A small network was shown many inputs. Here are its activations along a few directions, one row for each input.
Each table varies a few parts of the input and shows all the possible inputs, shuffled.
Descriptions start from the smaller parts, as in this example, which fits no table here: ring(8) and (point or line(9) or (values(3) and line(4))).
Shared parts are said once, and a part with two or three values counts as separate values.
In the rows, 128 means zero.

Rows:
r1: [102 136  85  69 120  64 142  96 222 140 122 161 196 189]
r2: [156 169 116 186 146 106 164  45  28 156 124  96 214 216]
r3: [190 139  18 146 170  54 136 121 101 154 116 145  56 166]
r4: [100  51 162 152 165 151  52 119 160 155  88 190  87  61]
r5: [190 164  50 113 126  68 182 159  95  94 153  97  87 214]
r6: [146  78 142 137 154 170  79 182  77 142 107 130  45  39]
r7: [ 82 157 209  97  64 207 150 182 175  84 167  81 154  60]
r8: [136  85  41 141 192  40 111  95 157 172  69 212 113 183]
r9: [128 117 173 113  95 193 121 185  77  71 164 114  67  77]
r10: [131 205  92  93  88  94 206 145 187 107 165  89 170 184]
r11: [115 129 232 205 123 217 108  86  33 142 132  74 186  83]
r12: [ 59 109 215  82  92 172  86 121 226 118 129 147 161  64]
Question: What is each input in this table made of?
Answer: values(2) and (point or ring(5))
Question: Change only the values(2) part in r4. List by row number the other rows that result.
Answer: r8
Question: Change only the values(2) part in r1. List by row number the other rows that result.
Answer: r12

Rows:
r13: [163 155  74 193 170  87 182  82  86 172 121 151 158 202]
r14: [ 90 143 194  75  72 186 146 219 185  71 149  96 127  59]
r15: [174 145  66 153 193  72 133 106  55 178 112 153 140 184]
r16: [156 142  90  99 153  74 187  76  85 160 113 126 193 218]
r17: [ 72 143 227 135  57 190 114 131 149  87 150  80 165  93]
r18: [110  91 230 150 142 202  83 125  79 117 131 117 111  70]
r19: [ 85 167 199 108  44 196 120 158 168  78 173 102 146  67]
r20: [135  90 173 167 118 207  59 155  98 117 115 109  79  51]
r21: [158 180  75 136 107  56 178  87 131 120 143 119 170 240]
r22: [117 106  35  96 186  30 104  89 240 179  71 203 130 164]
r23: [184 135  39 159 179  61 133 124  72 172  91 140  85 164]
r24: [ 63  57 185 110 109 153  38 134 252 144 115 194 130  46]
r25: [ 88 118 237 142 100 193 109 111 116  95 140  91 185  85]
r26: [157 169  44  82 129  61 198 159 176 114 158  98 113 210]
r27: [149 187  54  63 113  69 192 109 145 138 150 113 144 201]
r28: [198 127  41 145 185  50 141 139  82 152 123 163  27 146]
r29: [ 80  94 185 162 121 217 118 120  92 121 117 111 166  66]
r30: [126  55 157 129 126 201  70 182  91  89 132 137  34  36]
Question: What is each input in this table made of?
Answer: values(2) and (point or line(8))
Question: The inputs of r17 and r21 match in every part but the values(2) part. If r20 is changed in the same way as r17 into r21, which row does it become?
Answer: r23

Rows:
r31: [170 129  42 119  99  46 145 168 176 119 136 113 117 187]
r32: [182 141  53 135 169 105 145 147  47 149 147 141  63 128]
r33: [ 81 166 166  70  96 140 143 102 138 107 134 129 167 152]
r34: [116  89 152  99 156 139  83 128 156 135 101 176  87 101]
r35: [129 148 140 159 170 126 161  81  64 157  97 104 189 174]
r36: [138 123 192 150 115 211  86 143  86 122 104 113  81  23]
r37: [124 135 224 137  96 202 149 158  92 106 152  70 145  79]
r38: [ 70 160 183 105  68 187 140 156 176  93 169  98 159  94]
r39: [179 173  70 145 149  94 184 133  68  84 171  95 101 190]
r40: [111 115 146  72 113 124 110 112 178 122 135 131 149 133]
r41: [148 113 163 139 145 163  77 113  62 131 114 136 101  90]
r42: [125  98 107 143 188  99 106  96 158 190  83 197 126 124]
r43: [ 92 133 178 107  92 153 112 143 222  99 162  99 120  68]
r44: [126  95  83 142 133  79 120 104 184 161 124 144 202 170]
r45: [120 117 170 151 117 149 121 122  78  96 153  88 148 158]
r46: [109 160 114 132 107 104 164  86 134 168 107 144 221 174]
r47: [141 109 114 171 186 133 108  84  59 196  89 142 138 121]
r48: [168 101  54 144 138  54 128 173 151 136 117 170  48 153]
r49: [ 88  68 160 138 121 180  84 176 187 101 121 146  74  45]
r50: [144 184  51 103 103  73 194 134 145  88 145 123 125 196]
Question: The inputs of r43 and r44 match in every part but one. If r49 is changed in the same way as r43 into r44, which row does it become?
Answer: r42
Question: What is each input in this table made of?
Answer: line(4) and ring(5)
Question: Change only the ring(5) part in r41. List by row number the other rows that result.
Answer: r33, r34, r40, r45

Rows:
r51: [148 161 105 137 127  92 153  71  82 135 134 118 187 213]
r52: [131 196 110 108  94 116 223 142 105 100 158  76 199 207]
r53: [ 94 100 165  98  86 153  86 163 203  92 146 138 100  81]
r54: [172 160  71  92 112  83 166 152 125 101 153 100 100 188]
r55: [ 92 179 111  80 114  76 184  83 211 130 125 135 232 204]
r56: [122  99 149 159 113 146  67 140 193 114 135 156  45  53]
r57: [120 121 202 156 101 185 121 145  81  89 159  83 128  98]
r58: [ 89 162 212 117  70 203 162 166 112  80 171  60 192  98]
r59: [161 109  67 136 205  96 138  83  26 187  88 170 145 170]
r60: [136 135  61  90 111  61 146 143 196 110 131 152 111 186]
r61: [ 98 168 186  63  57 191 153 186 161  72 180  70 142  79]
r62: [156 124 158 161 114 166  84 151 120 106 159 105  27  49]
r63: [147  89  29  93 191  61 129 165 139 157  81 205  71 143]
r64: [100  90 178 192 137 147  53  81 189 162 107 147 119  68]
r65: [118  63 171 152 168 196  80 119  45 169  84 147 136  62]
r66: [129 130 178 101  88 168 111 168 128  80 169  93  81  81]
r67: [ 74 166 221 116  65 197 143 117 126 104 147  78 237 101]
r68: [ 66 143 185  60  54 163 136 171 229  82 161 128 150  78]
r69: [140 127  71 179 169  56 108  58 177 185 106 161 132 173]
r70: [102 179  71  58  78  69 191 157 227  97 141 134 166 183]
r71: [105  54 141  98 161 159  73 181 142 134  87 194  53  48]
r72: [196 157  48 155 140  77 138 140 117 136 145 114  48 156]
r73: [137  76 150 101 163 176  92 191  71 123 108 142  36  42]
r74: [168 149  72 201 152  91 128  62  83 176 119 127 139 180]
r75: [161 130  40 153 138  51 120 128 189 142 122 167  60 155]
r76: [116 197 111 112  95 110 197  91 116 123 141  92 250 210]
r77: [165 151  98 146 127 101 176 129  77 115 145  92 149 206]
r78: [141 208  87  57  83  97 213 157 148  84 170  92 144 189]
r79: [125 118 187 206 119 176  75  80  90 149 127 121 114  72]
r80: [170 101  59 145 204 103 160 140  17 159  95 144 103 163]
r81: [127  62 165 156 172 200 100 169  28 134  93 127  90  62]
r82: [177 111  36  94 190  81 148 168  64 147 104 152  56 142]
r83: [102 129 211 149  97 176 101  98  95 115 134 105 171 103]
r84: [ 85 103 205 128 113 151  85  94 190 129 123 136 164  99]
r85: [133  88  68 113 223  69 117  83 123 199  71 206 140 167]
r86: [ 98  42 170 134 183 163  59 119 141 184  68 181 131  65]
r87: [ 58 137 217  93  76 164 128 117 226 118 130 113 229  96]
r88: [144 111 178 216 124 189  93 135  80 118 142  93  78  68]
r89: [123 140  97 114 147  66 137  66 180 145 121 153 178 205]
r90: [193 155  79 201 160  96 148 110  65 140 142 114  88 179]
Question: What is each input in this table made of?
Answer: values(2) and line(4) and ring(5)
Question: The inputs of r83 and r51 match in every part but the values(2) part. If r79 is changed in the same way as r83 into r51, which row does it become?
Answer: r74
Question: The inputs of r58 and r52 match in every part but the values(2) part. If r66 is changed in the same way as r58 into r52, which row does it become?
Answer: r54
Question: Change only the ring(5) part in r81. List by row number the other rows that result.
Answer: r65, r71, r73, r86
Question: Change only the values(2) part in r55. List by row number the other rows that result.
Answer: r87
